A small network was trained on made-up records. Each row is its average activation on records with the value named, seen along a few directions.
Values that are neighbours, or in one group, have similar rows; names and order tell nothing.
In the rows, 500 means zero.
Random noise pushes rows far along 13 fixed directions. That doesn't count. These rows show it; they differ only by the noise:
[404 478 312 619 483 587 584 614 406 302 697 550 400 336 571 509 504 419
 627 357 379 584 519]
[573 484 553 470 573 479 460 437 520 579 591 480 582 463 461 440 376 387
 655 503 566 521 509]
[494 544 604 464 475 515 348 480 515 442 598 565 590 460 428 455 631 558
 515 587 341 481 482]
[536 602 438 509 632 280 352 461 328 373 487 469 646 391 517 458 388 400
 477 470 597 623 399]
[431 574 432 482 346 579 712 624 649 265 432 419 326 421 442 581 516 536
 589 547 387 634 727]
[579 549 489 643 609 673 415 545 488 580 433 484 480 433 617 493 411 515
 450 640 472 351 389]
[480 423 367 586 566 392 416 409 519 597 291 546 540 620 584 528 483 536
 112 275 703 345 273]
[559 533 551 717 596 591 523 456 274 458 684 643 362 502 622 441 438 500
 657 362 664 408 514]
[534 499 597 607 485 436 359 578 525 390 537 688 591 453 390 437 542 635
 370 467 559 416 370]
[553 411 525 556 543 510 547 285 539 513 562 420 459 596 477 618 643 314
 720 406 388 339 539]
[578 432 582 585 473 391 567 476 492 471 560 729 560 541 448 658 448 272
 606 376 501 542 593]
[421 325 397 699 522 385 420 454 481 537 403 567 481 535 427 626 598 481
 212 365 433 230 332]
[433 457 433 623 576 544 476 530 600 528 546 512 484 335 481 419 308 411
 459 471 413 496 410]
[536 532 520 423 315 451 579 664 581 347 470 680 565 510 439 599 531 547
 457 464 535 665 615]
[591 410 483 495 417 524 498 469 643 553 632 502 584 492 479 452 546 587
 468 345 403 421 256]


Field DOTIV:
sal: [465 539 522 587 686 529 276 436 490 483 418 521 564 541 564 457 578 418
 448 576 535 394 481]
dogi: [594 491 598 501 428 520 567 494 400 546 567 510 483 535 491 537 569 640
 552 538 423 440 400]
lofu: [586 467 525 553 580 604 541 479 286 631 521 433 433 587 576 486 515 636
 565 506 695 305 436]
litu: [545 602 362 432 572 450 431 492 461 393 419 381 573 482 650 498 517 469
 478 456 597 539 383]
kagu: [379 436 502 625 536 437 433 561 347 533 487 607 440 481 459 671 535 302
 468 684 308 442 674]
dori: [490 561 634 373 480 449 573 405 610 549 487 471 499 568 492 396 458 576
 473 479 507 653 518]
mup: [518 517 546 571 573 514 445 576 439 503 459 522 492 474 477 529 428 383
 542 688 469 470 610]
fut: [408 470 584 393 387 645 557 641 494 524 737 527 374 513 378 313 597 742
 618 578 554 508 670]
fimu: [345 359 402 575 450 611 596 496 494 448 781 611 399 467 521 463 597 343
 656 242 414 503 581]
zogoz: [494 466 583 783 558 438 646 375 568 458 483 487 285 503 461 510 369 371
 521 392 406 425 479]
ret: [422 540 559 502 611 488 441 559 455 564 447 538 509 452 490 380 345 450
 481 657 618 589 596]
kot: [563 621 572 450 452 480 441 461 482 441 518 576 568 559 584 433 561 685
 418 422 549 552 406]
kive: [329 363 349 383 435 536 471 506 617 282 567 670 637 561 521 590 825 351
 544 204 485 585 520]
gimo: [728 496 605 351 382 474 503 383 479 540 545 504 623 761 583 655 771 500
 657 445 545 449 497]
nomu: [460 325 413 496 577 370 425 472 416 676 529 516 656 446 467 567 491 297
 451 495 329 471 333]
peg: [476 400 550 631 579 602 414 479 306 616 610 665 496 529 545 578 616 486
 524 508 397 290 432]
tos: [424 401 484 668 561 300 483 561 485 365 503 535 534 347 267 540 415 344
 550 449 499 483 518]
maza: [378 419 334 469 586 339 417 491 543 358 505 414 595 421 438 503 573 311
 475 423 405 615 436]
dofol: [435 529 572 464 512 516 536 533 614 351 452 548 512 519 426 532 635 442
 610 602 481 567 647]
gobim: [302 373 456 477 572 671 524 404 820 629 366 362 388 508 399 453 535 430
 515 529 453 334 581]
DOTIV is arranged as a ring.
List every value one step from tos, in the order listed.
Answer: kot, kive
List every value one step from zogoz, in the order listed.
Answer: kagu, maza
List every value one step from peg, in the order listed.
Answer: lofu, gobim
List every value one step from dori, in the order listed.
Answer: ret, dofol
